Each row below holds a small network's activations on one input, seen along a few directions.
Each table varies a few parts of the input and shows all the possible inputs, shuffled.
Descriptions start from the smaller parts, as in this example, which fits no table here: one of 3 separate values, together with either a single point or one of 9 places around a ring or (one of 6 places along a line, together with one of 8 places around a ring).
Shared parts are said once, and a part with two or three values counts as separate values.

Other details of the inputs vary at random and push rows far along two fixed directions, the same in every table; ignore that.

Rows:
r1: [ -4  -5 -10  17  -2  -3 -15  -1  -1 -16 -15 -15]
r2: [-12  14 -60   6 -53 -64  19  70   2 -11  -2 -49]
r3: [  3   4 -54  -2 -35 -61  21  61  -2  34 -26 -43]
r4: [ -1  -9 -10   8   9  -1 -13   9 -15  -7 -13 -12]
r5: [ -1   3  34  17  29  14 -11  18  -9 -19  33  -5]
r6: [  8   4  28  -6   0  19  -8 -54  18  20  -6  32]
r7: [  2  -6 -26 -48 -18  18  53 -89  46  80  -4  51]
r8: [  6   5   3  20 -25 -28 -14  28   3   0  21 -34]
r9: [  0  16 -24 -23 -42 -31  25  34   3  34  13 -22]
r10: [  9  -2  27 -20   1  30   2 -44  13  14  -1  34]
r11: [  7   0  27 -21  18  34   6 -32  16  27  -2  33]
r12: [  1 -19 -19  -4  32  23  22 -64  14   3  -4  27]
r13: [ -3   0 -35 -38 -13   5  32 -12  19  45 -44  14]
r14: [-10  -4   5  15  31  11 -15  15 -21 -46   8   4]
r15: [ -8 -10   3 -15  28  34  -3 -39   4  18 -33  24]
r16: [-12   2 -30  -3 -20 -24  10  29  -8 -18  -5 -14]
r17: [  6 -13  14  31  24   1 -25   2 -21 -38  -8  -4]
r18: [  5  -5  36  22  30   8 -26  14  -9  -8  26 -11]
r19: [ -1   7  32  25   9  11 -17   3  -2 -34  33  -6]
r20: [ 15  -3  33  17  22  10 -19  14 -11 -22  28  -1]
r21: [  5 -13  10  25  22  12 -17   8 -16 -46  -3  -4]
r22: [  6 -11   8  22  31  14 -17  14 -19 -39  -2  -3]
r23: [  8   2 -54   9 -40 -70  11  73 -15  14 -15 -53]
r24: [ -4   5  25 -23   0  33   6 -46   8  12   6  32]
r25: [ 16  -1  25  20  10 -13 -20  18 -14  -5  22  -9]
r26: [-10   8  23 -28  18  30   8 -32  14  20   8  39]
r27: [-19   0  -2 -24  28  34  10 -32   7   3 -22  38]
r28: [ 14  -5  39  27  14  -3 -27   2 -13 -21  23  -3]
r29: [-15   4 -32 -47 -28  17  34 -44  14  36 -43  27]
r30: [ -6  -5 -29 -24 -25  -3  11 -22   5  28 -37   3]
r31: [-12  13 -70 -54 -58 -26  51   8  13  61 -42  -7]
r32: [  6   1  -1   2 -29 -28  -5  23  -2  14  15 -27]
r33: [ 12  -3  39  26  32   0 -23  13 -10  -8  22  -4]
r34: [  3  -3 -10  15  -2   1  -4   6   3 -24 -14  -7]
r35: [  5  -7  12  38  21   1 -27  -2 -11 -40  -8  -6]
r36: [ -9  -1   7  29  19  15 -15   3 -10 -51   3  -7]
r37: [  8  -2  22  16   9  -5 -23  18 -14  -5  26 -16]
r38: [ -4   8  30  21  10   5 -18   5   1 -39  37   2]
r39: [-15  -1   0 -20  27  40  11 -34   4   7 -26  29]
r40: [ 13  14 -32   8 -62 -64  15  70  12  14  19 -55]
r41: [ -7  16 -16 -51 -32  -3  29 -17  18  49  -2  24]
r42: [ -3   3  32  13  12   5 -16   8 -10 -36  37   4]
Each input here is: one of 2 separate values, together with either a single point or (one of 4 places along a line, together with one of 5 places along a line).
Q: Changing only the choice among 2 separate values turns r2 into r38. The same change can be made to r21. Which row results?
A: r10
Q: Changing only the choice among 2 separate values turns r19 into r36. The same change can be made to r40. Which row results?
A: r34
Q: Which other rows does r31 become when the place on the line of 5 takes its other values? List them by row number.
A: r4, r14, r22, r23
Q: Start at r26 and move only the place on the line of 5, one step at a time. The first step leads to r5. Which rows follow, in order?
A: r11, r18, r33
Q: Which other rows does r33 become when the place on the line of 4 takes its other values? List them by row number.
A: r6, r25, r28

Rows:
r43: [ -3  -5  65   7  54  55 -37 -50 -18 -14  21  36]
r44: [  1  -7  -9  27  14 -15   9  24  -4 -37  55 -21]
r45: [-12   8 -23   3 -30 -20  13  20  10  -3 -11 -23]
r46: [  7  -8   7 -32 -10  22   5 -71  17  39 -17  41]
r47: [ -8  16 -19 -56 -52 -17  34   0  11  65 -12   6]
r48: [  3 -10 -11  31  17 -21 -17  53 -13 -22  -4 -38]
r49: [-14   7   1 -36  17  49  11 -44  17   8 -42  50]
r50: [  6 -13  -5  27  -1 -28 -17  17 -16 -21   5 -22]
r51: [  6   9  -5  12 -29 -32  -6  45 -11 -32  27 -23]
r52: [ 10  -2   2  -3 -13 -32  -4  31  -9  24  16 -19]
r53: [ -7   2  -7  33  -1 -15 -15  19  -3 -22   5 -31]
r54: [  2  12 -33 -47 -50 -31  36   4  34  90 -20  -5]
r55: [  5  -5  -7 -27  18  35  17 -50  18  38 -51  39]
r56: [ -4   2  -9   5   4 -10  -8  44 -25 -36  -3 -10]
r57: [ -2  -9  58   9  36  57 -29 -58 -11 -42  16  40]
r58: [ -9 -10 -40  17  18 -23  20  54 -16 -25  23 -31]
r59: [  4 -10   3  41  13 -16 -21  19  -2 -30   6 -25]
r60: [-14   6 -47 -53 -43 -11  35   1   3  46 -44   3]
r61: [ -2  -3   6  17  30  -8   9  33 -10 -20  58 -14]
r62: [ -8  19  17 -46  -5  34  18 -39  29  37 -12  48]
r63: [ -6   2  57   7  49  54 -27 -44   2  -3  14  29]
r64: [ 10 -10   5 -17   9  26   8 -73   7  21 -33  46]
r65: [ 26  -6  -4  28 -18 -40  -7  37 -13 -12  22 -32]
r66: [-11 -18  24  19  68  54  -3 -62  -2 -49  25  43]
r67: [ -8  17 -40 -46 -70 -18  42  -9  37  59 -23  -4]
r68: [-13  -3 -10 -40   8  36   6 -58  -1  35 -43  36]
r69: [ 20   2  -2  -6 -17 -33   9  28  -7  33   9 -13]
r70: [ -4  -5   1  32   4 -15 -24  13 -23 -34  12 -24]
r71: [ 20   2  17  32  10 -27  -9  54  -6  -4  27 -32]
r72: [  1  15   2 -14 -23 -24   5  41  -8   4  20  -7]
r73: [ -7  -5  45  10  43  52 -27 -55 -12 -57   0  51]
r74: [ -5  13   7 -37 -15  36  16 -57  35  19 -17  48]
r75: [ -9   0  42  18  44  53 -23 -45   4 -55  -2  42]
r76: [ -1  -5 -50 -44 -33 -21  27  -5   6  60 -47   2]
r77: [ -7   0 -13  30  13 -14 -17  51 -17 -24  -1 -43]
r78: [ -6  -2  -4  27 -12 -26 -12  38 -23 -42  13 -32]
r79: [  9  -2 -49 -41 -31 -21  35  -3   4  59 -49   5]
r80: [  8 -15  55  24  50  53 -35 -59   9 -27  11  34]
r81: [  2   4   2  36  -9 -21 -19  36  -3 -23  28 -42]
r82: [ -2  13 -51 -49 -75 -33  34 -16  20  73 -20  -8]
r83: [ 23  -3   5  41  -3 -28 -11  39   0 -21  23 -35]
r84: [-10  -1   2  21  19   4 -12  41 -15 -37  -3 -24]
r85: [ 12  -2 -16  21  -9 -24   6  14   8   0 -11 -18]
r86: [ -4   8  29  18   9  -1 -13  41  -6 -19  30 -21]
Q: What is each input in this table made of?
A: one of 4 places along a line, together with either a single point or (one of 2 separate values, together with one of 5 places along a line)
Q: Changing only the place on the line of 4 turns r86 into r84. The same change can be made to r61. Which row results?
A: r58
Q: Changing only the place on the line of 4 turns r46 into r76. The same change can be made to r65. Which row results?
A: r79
Q: Which other rows does r47 become when the place on the line of 4 takes its other values? List them by row number.
A: r57, r60, r78
Q: Which other rows does r71 become when the place on the line of 4 takes its other values? List them by row number.
A: r55, r83, r85
Q: Which other rows does r74 become when the choice among 2 separate values takes its other values? List them by row number.
A: r51

Rows:
r87: [  7   4  15   5  -8  -3 -19   8   0   9  12 -15]
r88: [-12  10 -39 -37 -13   8  39 -15  20  22 -27  25]
r89: [ -7  21 -12 -48 -35  -3  36  -1  27  49  -8  11]
r90: [ -3 -17  21  49  51  11 -32  24 -41 -57  16 -21]
r91: [  3  14  -3 -17 -44 -12  17  -6  26  28  -6  -2]
r92: [ -7   2  -3 -15  -7  25   9 -43  19   2 -40  25]
r93: [ -1   1 -33   1 -43 -54  -1  59 -41 -38   7 -30]
r94: [ 10  12 -11 -17 -21 -37  17  40   7  40   6 -11]
r95: [ 21   0  22  30  -3 -29 -20  29  -2  -6  18 -17]
r96: [-25   0  14 -16  24  50  -2 -46   4 -10 -28  34]
r97: [ 17   3  -8 -20 -35 -13  22 -25  17  53 -10   5]
r98: [  7 -13  23   5  34  34 -17 -56   5  -6 -36  43]
r99: [  7   2  38  10  16  35  -8 -48  18 -18  17  36]
r100: [-11   4 -46 -33 -37 -16  20  19   5  44 -40 -15]
r101: [ -1 -10  26  26  25   2 -17  18 -13 -29  48 -13]
r102: [-17  -2   0  17  25  20  -7   0  -8 -40   4   6]
r103: [  4  -3  41  37  25   4 -40  45 -24 -35  38 -28]
r104: [ 12 -11  29  -6  14  32  -1 -63  19   7  10  38]
r105: [  2  20 -31  -4 -39 -48  29  68   9  11  32 -34]
r106: [  3  -4 -26  -4   5 -11  17  21 -13   7 -15 -11]
r107: [ -4  -7 -16 -10   5  13   6 -43  -2  19 -30  12]
r108: [  8   5  -1 -33  -7   6  27 -19   8  51  -2  18]
r109: [ -4   7  35  30  11   3 -27  14  -5 -37  35 -19]
r110: [ -8  14  -6 -27 -24  10  19 -45  29  33   4  25]
r111: [ -9   5  41  37  20   2 -29  42 -17 -49  45 -26]
r112: [  6  -2 -26 -26 -27   5  12 -24  17  35 -52  11]
r113: [ 23  -6  43  48  15  -4 -42  36 -14 -41  31 -27]
r114: [-15   2  -1  11   8  11 -11  -7  -2 -28 -13  -6]
r115: [  2  -9  22  15  53  21 -18   1 -16 -28 -10  19]
r116: [  2   2 -43  23 -26 -68  -4  70 -13  -2  -7 -56]
r117: [ -1   4 -34 -39 -45 -21  32 -26  28  61   1   1]
r118: [-11 -17  -1  15  32  15  -8  -4 -14 -31   6   1]
r119: [ -2  -6  41  -8  32  45  -7 -54  -4  16   9  35]
r120: [  2  -5   2   0  25  18  -9  15 -12 -14 -18   2]
r121: [-14  -3   8   9  31  40 -11 -50   4 -33  -8  31]
r122: [ -5  -1 -60 -43 -27 -18  48   2  16  43 -28   3]
r123: [ -2  -4 -11   9   2   0 -17   8  -9  -8 -19 -16]
r124: [  3  -1 -15  34  -4 -15  -4  24  -1 -44   2 -17]
r125: [ 14   8   0  12 -14 -35  -6  80 -11   0  27 -44]
r126: [ -8  -9  12  17  35   9 -21   5 -17 -20 -11   5]
r127: [  5   1  35  -5  -6   3 -20  -7 -30 -35  32  20]
r128: [  5   3  -2 -14 -17  -6   9 -26   6  41   3   0]
r129: [  8  -7 -24 -14 -15   2  19 -36   7  29 -41  13]
r130: [  4   9 -15  13 -32 -65   0  82  -9  18  25 -52]
r131: [  9 -12 -39  21 -21 -41   9  36  -2 -15  -2 -36]
r132: [-10  10   6   3  -6  -1   4  11   5  -5  30  -2]
r133: [  4   1  34  -6  19  20 -17 -47   9  21   1  31]
r134: [ -8  -4 -61 -24 -37 -30  30  -4  13  33 -22 -15]
r135: [  7  -9  34   9  41  23  -7  -8  -4 -22  39  16]
r136: [-15   0  23 -18  42  61   1 -49   6 -18 -27  48]
Q: Changing only one part turns r135 into r122. The same change can be made to r97. Which row results?
A: r129
Q: Changing only one part turns r127 into r93. The same change can be made to r109. Which row results?
A: r114
Q: What is each input in this table made of?
A: one of 2 separate values, together with either a single point or (one of 4 places along a line, together with one of 6 places around a ring)
Q: Which other rows does r89 become when the place on the line of 4 takes its other values? List them by row number.
A: r91, r109, r111

Rows:
r137: [  4  -8  -8 -14  14  15  11 -28  10  25 -26  20]
r138: [  3 -14   5  44  32 -17 -27  55 -40 -58  16 -34]
r139: [  9   2 -38   2 -39 -39  15  22  11  21 -17 -27]
r140: [ 24   1  26  46  -6 -48 -42  84 -28 -11  23 -61]
r141: [-12   8  28  -9  13  37  -6 -36   8 -18   6  35]
r142: [-12   9 -64 -23 -44 -44  35  53   6  29 -24 -36]
r143: [ 11 -15  54  64  52  18 -48  -7 -17 -69  47  -6]
r144: [  0   7  12 -23 -17  15  12 -37  17  17  12  26]
r145: [ -3  -4 -12 -17  -9  12   4 -40   1   6 -31  23]
r146: [  4  -3 -12  -4  -3 -13  12   0   7  27   8  -6]
r147: [ 1  2 18 -9 11 13  5 -4  0  3 27 12]
r148: [-15  -4  23 -12  30  64  -8 -76  10 -17 -29  51]
r149: [-14  18 -32 -46 -34 -13  37  14  16  44 -10   5]
Q: What is each input in this table made of?
A: either a single point or (one of 2 separate values, together with one of 6 places around a ring)
